A small network was shown many inputs. Here are its activations along a few directions, one row for each input.
In each table, some parts of the input vary, and every possible input appears once, in random order.
Descriptions start from the smaller parts, as in this example, which fits no table here: one of 6 places along a line, together with either a single point or one of 9 places along a line or (one of 3 separate values, together with one of 5 places around a ring).
Shared parts are said once, and a part with two or three values counts as separate values.

Other details of the inputs vary at random and push rows far along two fixed directions, the same in every table; ignore that.

Table:
R1: [ 32 -25  10  23   5 -18  -3  -5   7 -13  45 -26 -19  -4  26]
R2: [ 21 -36  31  26  12 -26 -19  -2   2 -23  47 -20 -40  -8  16]
R3: [ 23 -21   3  -9   9  -9 -18 -36  -3  14  36 -16 -23  12  28]
R4: [-41  25 -18 -64 -40  23   1  22 -43  -3 -64  15  31  -5   6]
R5: [ 44 -30   2   9  17   0 -18 -18  43   7  23 -25 -29  14  21]
R6: [  7 -23  20  27  13  -7 -24 -21  34  27  21   5 -54   9  15]
R7: [ 39 -31   1  -3  17 -12  -8 -31   5   3  30 -26  -7  11  27]
R8: [-22 -24  -3 -71 -55  16 -31  46 -39 -41 -42   2  -4 -32  28]
R9: [-30  86 -23  68  39  -4  83  -8 -12  23   3  36  75  28 -73]
R10: [  1  25 -17 -52 -42  19   7  46   4 -22 -85  12  45 -11   1]
R11: [ 28 -52  37  35  20 -28 -20 -21  32  10  33   7 -83  -4  11]
R12: [ 26 -26   3   3   5   3 -27 -20  36  21  26 -16 -44  15  20]
R13: [-10  17 -36 -55 -48  38   3  32 -23 -15 -37 -11  63 -21   1]
R14: [ 33 -34  38  36  37 -45  -5 -38  11 -17  51  -9 -54  -3   9]
R15: [ -7 -10 -28 -78 -49  32 -40  27 -23 -21 -29 -24  20 -29  44]
R16: [ -9  14   5 -59 -36  22  -5  53  -6 -37 -98  17  24 -22  -2]
R17: [-56  65  -6  92  61 -20  65 -25 -15  39  16  43  31  25 -97]
R18: [-80  81 -22  71  34  16  59  -1  -8  47  23  35  70  25 -81]
Each input here is: one of 3 separate values, together with one of 6 places around a ring.
Changing only the place on the ring of 6 turns R1 into R18. The same change can be made to R10. Which row results? -> R6
Which other rows does R3 become when the place on the ring of 6 takes its other values? List them by row number. -> R4, R7, R9, R14, R17

Table:
R19: [ 14 -36  21  47  36 -40   2 -27 -13  -4  55   0 -38  -3  -4]
R20: [-43  23  -1 -18 -18  11   6  21 -18  21 -30  38   0   7 -14]
R21: [-19  21   2 -36 -36  -2  -2  41 -38 -50 -30 -11  47 -22  14]
R22: [ 23 -11 -12 -62 -30  11 -21  20   8 -28 -79  13  -9 -18  16]
R23: [-29  38 -10   5 -25  28   9  33   1  -1  -9  16  35  -6 -14]
R24: [ 62 -20 -10  19  29 -10  -5 -49  42  44  65 -34 -19  32  26]
R25: [-13  30  16  49  38 -11  28 -27  28  34 -16  33  -4  28 -32]
R26: [ 32 -18   7 -23 -10  10 -10  14  22 -18 -40  -6 -11  -6   3]
R27: [-39  49 -41  41  30  32  27 -16   9  56  44 -11  54  32 -39]
R28: [ -1   0  10  -3   9 -13   4   5 -29 -22   5  -5   3 -21 -10]
R29: [ 47 -57  -3 -33  -4 -12 -32 -42 -23 -15  63 -52 -26  -6  71]
R30: [ 18 -57  18 -13 -19  -5 -44  -6  11  -8  20 -12 -74 -16  33]
R31: [-37  23  12  50  34 -30  39 -29 -20  13  16  23  -1   8 -30]
R32: [-27  -2 -15 -40 -40  24 -14  45  -9 -16 -41   3  12 -24  -6]
R33: [ 12  17   7  16   5   6  14  17  29  -5 -25   4  32  15 -15]
Describe the family of inputs behind these rows. -> one of 3 separate values, together with either a single point or one of 4 places along a line
Changing only the choice among 3 separate values turns R33 into R23. The same change can be made to R22. Which row results? -> R30
Start at R21 and move only the place on the line of 4, one step at a time. The first step leads to R28. Which rows follow, in order? -> R19, R31
